Each row below holds a small network's activations on one input, seen along a few directions.
In each table, some parts of the input vary, and every possible input appears once, in random order.
Descriptions start from the smaller parts, as in this example, which fits no table here: one of 8 places around a ring, together with either a single point or (one of 2 separate values, together with one of 4 places along a line) or one of 11 places around a ring.
Shared parts are said once, and a part with two or three values counts as separate values.
In the rows, 128 means zero.

Other details of the inputs shift rows strongly along three fixed directions, in all tables alike. That doesn't count.
To show where, the next rows are all for the same input, with only those details redrawn:
[133 143  72 101 133 118 105 122 135  94  87  92]
[ 92  36 169  52 128 123 148 104 164 143 124 124]
[138 111 158 142 101 132 153 110 162  85  87 122]
[133 117 122 129 121  88 100 131 111 183 160 145]
[126 104 120 110 126  94 110 127 120 172 151 137]
[111 109  72  57 151  88  82 132 109 181 149 115]
[147 136 123 146 111 127 136 116 153  74  79 111]
[140 138  96 128 124 105 108 126 125 122 112 114]

Rows:
r1: [126 179  94 130 145 127 115 142 110  98  96 110]
r2: [133 158 123 167 112 125 128 134 102 167 157 157]
r3: [108 136 121 123 124 111 109 136  88 203 188 155]
r4: [101  68 147  50 140 104 122 123 133 177 169 131]
r5: [135 166  98 156 124 150 146 132 135  94  82 110]
r6: [131 180  92 159 145  90  98 159  76 170 158 148]
r7: [102  39 194  88 108 136 169 102 176 115 106 129]
r8: [149 183  61 137 144 135  95 135 118 104 120  91]
r9: [115 152 115 141 126 122 128 141 112 151 140 127]
r10: [157 183 112 159 125 143 117 127 114  78 108 122]
r11: [134 116 160 149  92 136 150 128 150  68  90 117]
r12: [139 168  86 148 124 135 122 130 107 143 127 137]
r13: [115  79 153  85 156 144 137 119 144 124 131 123]
r14: [140 151 140 162 102 132 142 122 157  77 112 122]
r15: [107  58 156  80 120 127 137 121 148 133 114 132]
r16: [119 177  50 110 143 111  85 142  79 175 159 128]
r17: [150 123 212 199  66 137 177 110 169  59  94 135]
r18: [121 110 114  76 164 145 122 122 136  95 113  95]
r19: [123 103 173 136 105 152 156 112 142 127 144 140]
r20: [133 139 123 132 128 148 127 123 142  99 122 102]
r21: [127 162  99 135 147 124 126 141 109 116 106 122]
r22: [153 179 127 212 113 132 131 144 130 110 125 123]
r23: [131 129 145 145 139 132 141 135 134 101 115 119]
r24: [155 151 112 152 137 130 115 129 105 139 141 153]
r25: [116 129 108  98 135 108 114 131 134 138 146 125]
r26: [ 99  44 213  96  99 130 170 104 172 117 122 134]
r27: [117 125 147 118 130 146 146 119 124 108 110 137]
r28: [146 135 126 129 122 129 130 119 145  98 103 115]
r29: [127 158  39  74 158 128 101 124 140  85  90  80]
r30: [145 166  88 140 126 143 116 128 117 119 129 119]
r31: [150 136 151 162 124 138 134 123 116 126 139 155]
r32: [115  86 176 110 133 127 136 120 117 167 177 164]
r33: [104  88 176 119 124 154 166 121 166 110 115 112]
r34: [130 150 103 131 149 134 132 135 118 113  94 124]
r35: [150 149 121 162 143 138 134 136 132  98  96 121]
r36: [141 151  89 108 134 115 105 129 127 112 117 105]
r37: [125 148 157 196 104 105 130 149 100 200 183 174]
r38: [143 169  90 137 125 146 117 124 118 105 121 110]
r39: [109  93 143 112 137 143 142 130 148 148 130 120]
r40: [112 128  79  56 164 154 135 118 122  85  75  97]
r41: [115  82 160 116 131 142 140 123 145 159 160 135]
r42: [144 126 162 164 102 163 155 110 147 111 118 142]
r43: [ 93 127  56  54 166 127 109 139 111 160 122  96]
r44: [143 151  84 128 144 146 111 127 134 111 116 102]
r45: [108  72 176 115 151 124 138 132 134 177 156 156]
r46: [151 145 131 170 110 152 140 118 133 120 127 142]
r47: [110  79 166  81 140 152 151 110 142 112 126 135]
r48: [ 89 103  77  20 161 125 114 119 148 106 114  80]
r49: [145 142 144 172 109 109 124 131 136 150 155 159]
r50: [115 116 136 108 125 131 118 124 114 171 177 143]
r51: [124 146 146 147 102 154 153 120 132 104 111 128]
r52: [111 124 137 111 133 128 130 127 106 141 140 147]
r53: [138 127 159 146 108  90 110 138 111 188 191 160]
r54: [123 146  92 131 130 117 108 137  89 198 170 155]
r55: [127 154  93 113 146 131 119 132 100 125 117 129]
r56: [120 151 116 149 125 129 136 138 119 139 127 125]
r57: [134 129 102 100 153 135 115 127 108 136 136 134]
r58: [143 157 124 171 119 159 153 129 155  66  80  95]
r59: [128 148 153 182 126 100 124 147  93 181 166 174]
r60: [131 165 118 152 130 105 105 140  79 172 169 165]
r61: [127 122 137 127 111 110 128 124 136 113 122 118]
r62: [119 120  74  64 143 124 115 120 140  88  82  78]
r63: [132 133 127 136 129 129 113 133 126 150 160 125]
r64: [112 150 126 141 120 125 128 139 118 149 137 129]
r65: [123 110 122 108 117 123 124 132 132 103 104 110]
r66: [ 97  47 163  67 120 140 151 115 160 108  97 117]
r67: [132 121 137 128 148 115 108 136 110 157 171 143]
r68: [132 118 147 149 101 102 113 143 113 152 150 150]
r69: [109  99 118  69 169 111  96 136 109 177 176 131]
r70: [109 114 148 121 128 141 141 132 146 127 128 108]
r71: [155 146 161 212 103 156 163 128 158  96  98 133]
r72: [112  94 168 107 145 153 159 121 159  83  91 107]
r73: [124  67 191 106 116 120 150 112 155 161 150 154]
r74: [164 167  99 176 128 139 115 132 130 119 125 122]
r75: [136 165  79 119 135 125 114 127 140  89 106 100]
r76: [175 166 186 230  75 104 141 132 130 126 153 166]
r77: [139 157 136 167 136 118 116 145 115 126 134 131]
r78: [145 116 203 199  67 127 158 127 146  90 115 150]
r79: [102  66 154  83 123  97 124 121 129 182 166 140]
r80: [152 131 141 153 140 142 130 124 135 105 118 132]
r81: [123 148  97 110 153 140 131 134 122  99  82 110]
r82: [130 143  97 117 148 131 121 128 103 136 119 141]
r83: [136 118 109 108 161 131 112 127 123 136 133 127]
r84: [146 133 176 203 122 110 131 147 114 169 167 174]
Q: What is each input in this table made of?
A: one of 6 places along a line, together with either one of 4 places along a line or (one of 2 separate values, together with one of 5 places around a ring)
Q: The inputs of r1 and r21 match in every part but the place on the line of 6. If r70 is changed in the same way as r1 into r21, which row does it become?
A: r58
Q: The inputs of r13 and r80 match in every part but the place on the line of 6. If r31 is changed in the same way as r13 into r80, which row does it become?
A: r57
Q: Change only the place on the line of 6 in r78. List by row number the other rows that result.
A: r11, r15, r65, r66, r68

Rows:
r85: [121 123 112 115 105 134 153 125 183  53  48  77]
r86: [ 83  61 194  69 106 167 172 104 144 162 159 155]
r87: [ 83 103 131 101 133 135 157 136 145 165 128 133]
r88: [106 125 128 102 168 133 136 146 100 146 132 125]
r89: [113  86 229 160  99  82 142 137 134 174 167 171]
r90: [ 74 118 128  64 167 144 144 136 131 118 106 100]
r91: [ 98 113  96  36 152 183 146  93 138  66  82  92]
r92: [ 72  86 125  84 146 128 140 144 106 179 139 114]
r93: [161 177  92 149 157 175 121 124 117  66  67 114]
r94: [ 87 106 123  76 116 183 180 102 164  67  77  91]
r95: [189 230  77 215  74  86  80 136  82 134 154 142]
r96: [139 174  90 144 172 155 136 131 121  57  78 114]
r97: [165 130 172 169  75 136 150  96 152  62 100 144]
r98: [122  70 246 188  39 137 192 104 187 109 133 172]
r99: [146 126 150 143 141 136 133 120  97 176 169 175]
r100: [150 113 117 119 148  87  74 138 101 186 170 169]
r101: [145 147  64 109 195 145  72 146 120 186 199 101]
r102: [166 146 198 221  94 101 150 142 133  97 114 158]
r103: [119 139  93 137 119  94  96 152 116 123 112 102]
r104: [110 155  98 149 122 121 117 138  98 202 166 141]
r105: [123  81 135  94 161  76 100 136 104 186 175 159]
r106: [175 161  46 118 172 118  56 138 147 111 152  69]
r107: [111 110  94  85 119 100 111 121 134 163 132  97]
r108: [214 191 136 225  92 115 113 126 118  84 115 156]
Q: What is each input in this table made of?
A: one of 2 separate values, together with either a single point or one of 11 places around a ring
Q: The inputs of r90 and r89 match in every part but the choice among 2 separate values. If r93 is changed in the same way as r90 into r89, which row does it become?
A: r100
Q: Change only the choice among 2 separate values in r104. List by row number the other rows that result.
A: r107

Rows:
r109: [125 114 115  98 143 137 115 123 125 139 145 125]
r110: [101  89 144  94 136 131 138 129 129 158 139 125]
r111: [117 100 141 113 104 128 138 114 147 128 127 127]
r112: [ 98 129  74  63 181 130 108 140 111 145 125 102]
r113: [133 159 131 166 125 125 129 133 107 156 151 153]
r114: [127  98 123  79 143 113 117 121 124 125 116 131]
r115: [123 147 135 134 107 163 167 116 150  53  67  98]
r116: [129 173  68 111 148 147 120 125 118 100 101 101]
r117: [141 177  77 138 122 148 126 130 127  85  90  98]
r118: [141 131  92 113 142 104  89 136 117 165 162 128]
r119: [130  91 205 142  97 139 169 107 166 101 119 142]
r120: [124 143 114 128 108 118 127 125 133 107 108 114]
r121: [136 144 143 169 109 112 131 139  94 153 137 169]
r122: [153 151 123 159 133 103  99 139  80 162 159 171]
r123: [147 156 147 171 112 134 131 125 121 111 136 142]
r124: [117 121  81  63 162 106  97 136 122 134 129 103]
r125: [137 113 172 170  84 133 156 117 157 113 121 143]
r126: [161 194  94 179 135 125 103 145 106  93 117 117]
r127: [127 183  60 124 143 130 110 146 111  90  87  88]
r128: [131 144 127 161 145 116 115 146 103 180 165 155]
r129: [101  90 139  78 143 154 147 112 143 144 134 129]
r130: [114  93 152 100 150 132 126 127 131 143 145 130]
r131: [145 137 179 178 110 152 162 123 149  72 102 135]
r132: [108 121  83  79 165 127 105 134 106 186 164 131]
r133: [ 92  96 151  93 125 133 150 128 132 142 129 128]
r134: [108  96 160 113 111 126 155 122 155 104 104 121]
r135: [147 144 126 163 105 131 134 125 149  90  96 112]
r136: [175 187  74 167 134 111  87 140 116 112 123 112]
r137: [152 154 150 202  95 111 132 136 135 110 117 136]
r138: [145 132 132 151 130 129 113 131 118 151 162 146]
r139: [134  94 155 117 121 129 134 117 150 135 140 137]
r140: [140 104 167 140 107 125 136 115 145 142 150 148]
r141: [101  75 151  82 148 150 145 118 144 159 148 135]
r142: [100  87 170 116 126 126 145 132 129 169 151 144]
r143: [142 198  38 118 159 118  79 144  90 105 118  96]
r144: [138 166  74 136 157 128 100 142 104 152 141 123]
r145: [129 127 109 111 122 111 122 125 121 101  89 122]
r146: [126 149 136 162 132 125 132 137 110 156 149 155]
r147: [123 117 161 146 101 146 155 119 139 133 132 142]
r148: [117  92 152 123 119 112 133 127 139 150 139 132]
r149: [134 139 131 162 113 125 127 138 117 160 153 146]
r150: [103  79 129  53 150 145 126 112 135 140 145 118]
r151: [154 137 123 157 131  94  96 141 113 168 166 144]
r152: [ 99 122  95  60 135 162 146 113 146  76  75  79]
r153: [115 119  75  73 139 121 108 126 136 121 113  91]
r154: [138 118 145 123 116 126 132 115 141 120 131 129]
r155: [140 135 105 117 145 112 105 134 131 117 121 106]
r156: [110 130 127 122 130 116 128 144 111 160 145 137]
r157: [128 124 143 139 139 156 154 121 145 100 100 118]
r158: [122 130 126 137 118 105 122 138 129 129 122 123]
r159: [153 140 174 186  98 127 148 122 148  91 113 141]
r160: [121  93 144  84 139 148 151 115 172  54  71  87]
r161: [152 132 162 167 120 162 155 115 157  56  87 113]
r162: [137 143 131 158 136 116 124 134  89 164 146 173]
r163: [ 99  81 131  50 149 142 128 112 132 140 144 118]
r164: [155 152 118 149 133 153 128 123 142  73  96 106]
r165: [117 105 157 138 119 127 137 133 125 173 159 148]
r166: [103  94 153 111 113 102 133 128 130 162 150 142]
r167: [138 138 153 178  83 110 134 125 128 143 146 153]
r168: [132 154 128 168 136 112 121 148 100 178 165 163]
Q: What is each input in this table made of?
A: one of 5 places around a ring, together with either a single point or one of 11 places around a ring
Q: The inputs of r134 and r168 match in every part but the place on the ring of 5. If r158 is changed in the same way as r134 into r168, which row does it become?
A: r112
Q: The inputs of r141 and r138 match in every part but the place on the ring of 5. If r144 is changed in the same way as r141 into r138, which row does it become?
A: r164
Q: List by row number the other rows that have the place on the ring of 5 in common with r110.
A: r115, r117, r121, r127, r133, r142, r147, r149, r152, r156, r165
Q: Start at r140 and move only the place on the ring of 11, one step at a time. The first step leads to r139. Which rows follow, in order?
A: r118, r136, r151, r155, r160, r124, r159, r119, r154
